A small network was trained on made-up records. Each row is its average activation on records with the value named, seen along a few directions.
Values that are neighbours, or in one group, have similar rows; names and order tell nothing.
In the rows, 500 means zero.
Random noise pushes rows far along 8 fixed directions. That doesn't count. These rows show it; they differ only by the noise:
[401 560 258 579 348 614 732 351 509 221 974 451 450 661 451 729 367 326]
[649 655 403 495 310 450 599 504 558 558 389 601 684 524 287 403 605 442]
[444 351 500 602 589 366 455 537 429 460 451 539 331 425 750 558 547 579]
[457 349 565 542 366 397 561 520 549 423 464 480 507 472 669 583 561 589]
[306 208 497 511 475 327 394 536 376 732 511 567 408 623 529 426 374 667]
[354 305 520 473 236 396 449 433 403 653 455 630 741 824 244 463 582 732]
[548 386 711 287 603 534 260 634 416 771 194 528 341 424 538 265 489 559]
[383 281 774 258 434 599 364 519 441 523 369 482 430 484 605 531 516 576]
[605 699 365 527 562 707 481 393 382 322 621 555 437 691 339 536 630 404]
[556 564 417 482 302 604 628 471 576 457 675 421 562 670 346 469 429 444]


Field Duri:
t6: [548 515 389 722 549 348 592 592 521 632 553 488 520 499 541 336 381 527]
t4: [668 378 707 467 440 413 493 588 704 599 420 342 242 424 714 515 536 401]
t10: [313 429 719 300 465 766 455 378 378 232 546 479 549 534 577 692 673 523]
t2: [448 514 680 518 733 553 330 483 370 424 293 580 485 447 558 482 627 564]
t9: [394 314 855 380 261 523 516 500 709 608 446 343 601 576 442 512 480 567]
t11: [575 607 385 436 416 532 580 423 497 511 525 588 509 512 324 542 538 342]
t5: [629 656 484 437 553 645 457 403 467 410 524 535 534 597 397 571 632 470]
t3: [480 461 546 602 761 348 422 499 534 488 384 574 324 230 702 656 611 410]
t7: [703 730 567 698 495 521 517 466 573 383 392 480 719 578 419 499 785 534]
t1: [546 468 577 444 613 581 419 500 449 438 455 509 336 439 613 469 518 468]
t8: [595 565 477 561 715 537 340 536 515 582 487 433 425 606 447 420 490 573]
The values of Duri form a ring.
Name the neighbours of t4, in listed order.
> t5, t8
Name the neighbours of t10, in listed order.
> t6, t1
Name the neighbours of t9, in listed order.
> t3, t7

Field Kose:
y9: [538 789 440 396 355 500 602 455 516 678 535 771 693 469  39 441 511 151]
y4: [386 489 585 497 618 531 502 521 464 404 569 421 662 555 497 437 425 635]
y6: [463 438 350 592 397 409 676 511 511 250 602 538 432 384 745 720 515 470]
y10: [443 410 429 583 459 517 494 560 475 632 581 335 601 618 544 254 310 644]
y2: [413 328 593 141 346 405 498 561 510 690 466 585 399 259 539 632 390 317]
y8: [249 343 349 442 557 286 462 489 273 746 391 762 310 230 578 444 295 409]
y7: [506 501 652 605 569 492 479 526 616 447 439 287 558 529 665 576 468 675]
y5: [337 293 593 413 532 382 288 556 485 839 450 425 547 632 415 366 395 722]
y1: [393 351 447 764 756 462 404 650 354 518 546 348 517 530 648 314 346 800]
y3: [687 388 580 661 405 357 477 392 535 317 261 651 448 621 657 667 941 659]
y11: [399 490 537 391 473 702 554 401 657 234 691 339 531 478 544 757 443 539]
The values of Kose form a ring.
A walk along Kose starts at y7 and steps to its neighbour y5. Put y4, y10, y1, y11 in the order it reaches them.
> y11, y10, y1, y4
Name the neighbours of y3, in listed order.
> y6, y2
